Each row below holds a small network's activations on one input, seen along a few directions.
Each table varies a few parts of the input and shows all the possible inputs, shuffled.
Descriptions start from the smaller parts, as in this example, which fits no table here: one of 4 places along a line, together with either a single point or one of 11 places along a line or (one of 3 separate values, together with one of 5 places around a ring).
Shared parts are said once, and a part with two or three values counts as separate values.

Other details of the inputs vary at random and push rows far along three fixed directions, the same in every table; ignore that.

Rows:
r1: .16 -.19 .19 -.26 .34 .01 -.21 -.08 .57 -.37 -.16
r2: .08 .12 .04 .32 .20 -.03 -.03 .13 -.28 .41 -.11
r3: .19 -.01 .05 -.69 .25 .01 .13 -.05 .51 -.47 -.15
r4: .05 -.12 .12 .24 -.38 -.05 -.11 .03 .20 -.10 .15
r5: -.19 -.11 .14 .17 -.32 -.05 -.18 -.01 .20 -.11 .14
r6: .05 -.15 -.07 -.17 -.48 -.02 .03 -.22 .14 -.34 .19
r7: -.06 -.07 .17 .46 -.10 -.06 -.31 .14 .11 .09 .07
r8: -.11 .13 -.16 -.02 .19 -.05 .06 .10 -.17 .19 -.05
r9: -.07 .13 -.13 .17 .04 .00 .04 -.01 -.16 .19 .13
r10: -.09 -.03 .20 .32 -.03 .08 -.26 .11 .03 .19 -.07
r11: -.07 -.03 .06 .13 -.24 .02 .02 .00 .05 .16 .10
r12: -.04 -.11 .33 .36 -.18 .14 -.34 .07 .19 .05 -.08
r13: -.14 .09 -.17 -.26 -.32 -.01 .07 -.05 .02 -.27 .19
r14: .26 -.14 .36 .01 .54 -.04 -.25 .01 .45 -.24 -.43
r15: -.14 .07 -.27 -.19 -.28 -.10 .18 -.10 -.15 -.19 .10
r16: .05 .13 .10 .00 .66 -.03 .03 .07 -.18 .34 -.40
r17: -.03 -.09 .12 .09 -.25 -.04 -.02 .00 .12 .01 .03
r18: .16 -.13 .37 -.01 .57 -.19 -.31 .14 .46 -.24 -.34
r19: .09 -.44 .38 -.20 .44 .19 .09 .25 .40 -.61 -.10
r20: .03 .22 -.19 -.58 .38 -.04 .42 -.28 -.19 -.09 -.18
r21: -.02 .04 -.15 -.25 .29 .17 .63 .06 -.52 -.14 .30
r22: -.16 -.07 .06 .14 -.21 .02 -.09 -.06 .15 -.03 .10
r23: -.14 -.17 .02 .21 -.35 .05 -.21 .03 .32 -.18 .11
r24: -.13 .07 -.14 .09 -.01 -.10 .00 .12 -.21 .12 -.03
r25: -.07 .05 .02 .31 .22 -.02 -.04 .06 -.31 .43 -.22
r26: .18 -.12 .28 -.20 .33 -.07 -.16 -.07 .55 -.47 -.22
r27: -.17 .04 -.14 -.24 -.24 -.07 .18 -.21 .01 -.23 .16
r28: .01 .00 .13 .42 -.01 .07 -.21 .07 .04 .17 .00
r29: -.05 .19 -.31 -.14 -.14 -.06 .28 -.22 -.28 -.06 .17
r30: -.15 .25 -.26 -.42 .16 -.16 .36 -.14 -.34 .03 .04
r31: .10 .11 .14 -.04 .63 -.05 .06 .10 -.17 .39 -.38
r32: -.10 .00 .13 .39 -.01 .09 -.15 .06 -.08 .33 -.07
r33: -.12 .16 -.33 -.19 -.20 .01 .27 -.13 -.23 -.06 .11
r34: .04 .20 -.35 -.60 .51 -.06 .32 -.18 -.12 -.01 .01
r35: .17 .03 -.06 .15 .34 -.04 .00 .13 -.31 .49 -.22
r36: .04 .29 -.20 -.27 -.10 .05 .29 -.13 -.26 .03 .20
r37: -.02 -.04 .02 .41 -.04 .07 -.16 .11 -.14 .23 -.20
r38: -.10 -.06 -.11 .22 -.24 .00 -.06 .01 -.05 .02 -.02
r39: .02 .13 -.05 .13 -.02 .03 .08 -.01 -.14 .21 .10
r40: -.09 -.06 .04 -.22 -.42 .03 .11 -.22 .27 -.30 .22
r41: .02 .09 .12 .44 -.04 .13 -.22 .11 -.15 .26 -.01
r42: -.14 .03 -.10 -.26 -.26 -.13 .16 -.21 -.03 -.27 .10
r43: .11 .26 -.27 -.63 .43 .05 .29 -.19 -.18 -.05 -.03
r44: .05 -.24 .16 .44 -.21 .04 -.37 .03 .11 .02 -.07
r45: .05 .08 -.07 .04 -.10 .09 -.04 .03 -.22 .24 .10
r46: .26 -.07 .07 -.71 .26 -.02 .05 -.12 .50 -.46 -.06
r47: -.12 .13 -.34 -.24 -.16 -.15 .19 -.12 -.32 -.03 .24
r48: -.07 -.51 .25 .34 -.40 .24 -.05 .20 .04 -.37 .40
r49: .01 -.03 -.17 -.23 -.32 -.04 .12 -.17 -.01 -.19 .22
r50: .06 .16 .09 .11 .32 .06 .03 .17 -.27 .54 -.20
r51: -.04 .03 -.12 .13 -.16 .04 .07 .10 -.06 .23 .06
r52: -.08 .05 -.18 -.26 -.31 -.03 .01 -.11 -.05 -.22 .29
r53: -.04 .14 .04 .03 -.10 .09 .06 .00 -.21 .25 .02
r54: -.02 -.14 .04 .37 -.02 -.04 -.29 .11 -.02 .18 -.02
r55: .04 .02 -.13 .06 -.04 .01 .04 .04 -.13 .29 .12
r56: .05 .06 .05 .19 -.31 .06 -.05 .06 -.02 .10 .17
r57: .02 .04 -.12 .07 -.05 .04 .01 -.01 -.17 .26 .11
r58: -.07 .20 -.27 -.17 -.15 -.14 .26 -.17 -.31 -.08 .17
r59: .00 .00 -.04 .37 .06 .02 -.16 .10 -.29 .38 -.05
r60: -.06 -.02 -.08 .18 -.27 .08 -.18 .01 -.08 .08 .20
r61: .07 -.18 .15 -.24 .35 -.08 -.16 .03 .55 -.41 -.28
r62: -.13 .00 -.18 -.13 -.41 .08 .10 -.15 .15 -.28 .20
r63: -.03 -.09 .11 .19 -.47 .13 -.20 .08 .19 -.09 .09
r64: .09 .05 -.15 -.05 .14 -.07 .10 .05 -.22 .27 .00
r65: .01 .19 .13 -.08 .66 -.05 -.05 .16 -.19 .35 -.33
r66: .13 -.17 .24 .41 -.19 -.03 -.23 .10 .18 .04 -.07
r67: .06 -.12 .14 .25 -.40 -.01 -.13 -.06 .15 -.15 .08
r68: -.03 -.09 .03 .15 -.30 .01 -.08 .05 .10 -.05 .01
r69: .18 -.14 .33 .01 .58 -.11 -.28 .09 .49 -.22 -.34
r70: -.01 -.10 -.08 -.17 -.47 .01 .09 -.16 .19 -.37 .09
r71: .10 .07 -.06 .17 .32 -.01 .07 .19 -.28 .47 -.31
r72: .15 -.07 .31 -.25 .33 -.08 -.24 .03 .54 -.46 -.15
r73: .08 .20 -.15 -.61 .37 -.07 .44 -.24 -.17 -.03 -.18
r74: .08 .16 -.09 .01 .18 -.02 .17 .03 -.14 .27 .04
r75: .18 -.09 .32 -.09 .53 .10 -.29 .15 .47 -.16 -.44
r76: .12 .08 .02 -.24 .39 -.07 .22 -.04 -.09 .17 -.27
r77: -.11 -.05 -.08 .17 -.22 -.05 -.16 .03 -.06 .07 .21
r78: -.12 -.01 -.13 -.17 -.44 .08 .00 -.10 .20 -.36 .21
r79: -.04 -.24 .07 .20 -.41 -.10 -.29 -.02 .16 -.23 .11
r80: -.04 -.04 -.25 -.19 -.28 -.05 .10 -.23 -.04 -.23 .19
r81: -.02 -.06 -.05 .17 -.27 -.02 -.01 .11 .00 .10 .02
r82: -.11 -.28 .32 .47 .11 .24 .08 .34 -.31 .16 .07
r83: -.08 .15 -.29 -.23 -.20 .05 .29 -.10 -.15 .03 .17
r84: .05 .23 -.01 .22 .42 .04 -.06 .15 -.30 .42 -.12
Each input here is: one of 4 separate values, together with either a single point or (one of 4 places along a line, together with one of 5 places along a line).
Q: Changing only the choice among 4 separate values turns r38 into r29. The same change can be made to r70. Which row results?
A: r67
Q: Changing only the choice among 4 separate values turns r75 into r43. The same change can be made to r23. Which row results?
A: r34
Q: Changing only the choice among 4 separate values turns r81 into r17. The same change can be made to r62. Which row results?
A: r32
Q: Which other rows does r47 become when the place on the line of 4 takes its other values? List them by row number.
A: r52, r77, r79
Q: Which other rows does r11 become when the place on the line of 5 takes its other values? List them by row number.
A: r5, r22, r32, r40
Q: Which other rows does r46 become when the choice among 4 separate values takes its other values? List them by row number.
A: r3, r50, r56
Q: Which other rows does r84 become when the place on the line of 4 takes its other values? List them by row number.
A: r9, r29, r69

Rows:
r85: -.03 .04 -.15 -.19 -.62 -.16 -.14 -.34 .37 -.31 .08
r86: -.07 -.17 .21 .84 -.35 .11 -.36 .26 -.23 .46 .00
r87: -.20 .05 -.19 .31 -.73 .10 .04 -.08 -.32 .06 .47
r88: -.12 -.08 -.06 -.03 -.50 .05 -.01 -.13 .17 -.36 .33
r89: .12 .02 .02 -.25 .39 -.02 .12 -.05 .01 -.09 -.17
r90: .06 -.25 .30 .23 .26 -.01 -.32 .19 .27 -.05 -.29
r91: .00 .07 -.14 -.43 -.08 .06 .23 -.15 .10 -.26 .16
r92: .03 -.29 .34 .70 -.24 .04 -.48 .21 .17 .13 .01
r93: -.08 .09 -.15 -.13 -.68 -.12 -.22 -.30 .37 -.27 .19
r94: -.11 .33 -.34 .08 .34 .03 .23 .12 -.76 .63 .00
r95: .01 .05 -.21 -.50 .12 -.09 .27 -.12 .01 -.29 .08
r96: .01 .01 .06 -.12 .26 -.03 .08 -.01 .08 -.09 -.11
r97: .11 .07 .01 -.30 .39 .05 .11 .03 .10 -.04 -.13
r98: -.17 .00 -.21 .31 -.79 .10 .09 -.03 -.30 .15 .45
r99: .00 -.12 -.02 -.19 -.41 .00 .06 -.13 .20 -.37 .25
r100: .14 -.22 .35 .21 .24 .03 -.28 .17 .27 -.01 -.29
r101: .07 .06 -.15 -.53 .08 -.03 .29 -.17 .03 -.26 .11
r102: .09 -.17 .31 .25 .29 .03 -.33 .18 .32 -.04 -.21
r103: -.07 -.03 -.09 -.30 -.18 -.01 .07 -.10 .18 -.40 .17
r104: .13 -.09 .19 .03 .58 -.02 -.11 .12 .13 .04 -.36
r105: -.13 -.08 -.02 -.17 -.33 -.03 .07 -.10 .17 -.38 .18
r106: .05 -.22 .41 .35 .10 .01 -.34 .14 .31 -.04 -.17
r107: -.02 -.17 .10 .38 -.43 .07 -.17 .11 .09 .05 .15
r108: .13 -.23 .33 .21 .24 .06 -.26 .17 .32 .01 -.29
r109: -.04 .36 -.30 .08 .30 .07 .28 .11 -.78 .69 .02
r110: .05 -.10 .27 .17 .41 -.01 -.18 .14 .18 .05 -.27
r111: .00 -.11 .14 .21 -.23 .05 -.19 .03 .16 -.14 .12
r112: .17 .28 -.18 -.44 .45 -.24 -.01 -.18 .12 .14 -.32
r113: -.16 -.02 .04 .54 -.48 .08 -.10 .12 -.30 .33 .19
r114: -.05 -.13 -.06 -.14 -.38 -.02 .05 -.15 .22 -.40 .26
r115: -.07 .34 -.24 .17 .27 .02 .30 .08 -.78 .65 -.01
r116: .00 .28 -.24 -.56 -.06 -.21 .12 -.36 .21 -.18 -.07
r117: -.02 .05 -.20 -.49 .09 -.06 .29 -.14 -.01 -.31 .02
r118: -.07 .38 -.50 -.09 .01 -.01 .49 -.07 -.84 .47 .25
r119: -.23 -.01 -.22 .42 -.80 .07 .07 -.05 -.36 .09 .40
r120: .14 -.21 .34 .25 .25 .00 -.29 .15 .26 -.05 -.26
r121: .06 -.01 -.04 -.28 .41 -.07 .07 .02 .04 -.08 -.13
r122: .14 .02 .22 -.11 .70 .02 -.01 .15 .12 .17 -.39
r123: .07 .06 .07 -.31 .40 -.01 .14 -.02 .03 -.04 -.16
r124: -.07 .09 -.14 -.50 .13 -.06 .29 -.15 .01 -.28 .04
r125: .12 -.23 .30 .27 .27 -.03 -.31 .18 .32 -.03 -.21
r126: .08 .14 -.23 -.64 .21 .01 .45 -.18 -.04 -.22 -.02
r127: -.08 -.11 .14 .35 -.38 .08 -.12 .09 .06 .07 .09
r128: .01 .24 -.07 .36 .49 .09 .01 .26 -.66 .82 -.17
Q: Changing only one part turns r106 into r89. The same change can be made to r127. Which row results?
A: r126
Q: Changing only one part turns r90 into r121. The same change can be made to r104. Which row results?
A: r114
Q: What is each input in this table made of?
A: one of 4 separate values, together with either a single point or (one of 2 separate values, together with one of 5 places along a line)
Q: A walk changes only the place on the line of 5. It starts at r105 and steps to r96. List the rest of the walk in order.
A: r115, r113, r127
Q: Which other rows does r92 become when the choice among 2 separate values takes its other values? List them by row number.
A: r118
Q: List by row number the other rows that have the choice among 4 separate values in common with r97.
A: r87, r88, r91, r93, r94, r102, r103, r109, r111, r128
Q: Which other rows does r91 become when the choice among 4 separate values takes its other values? List them by row number.
A: r98, r108, r122
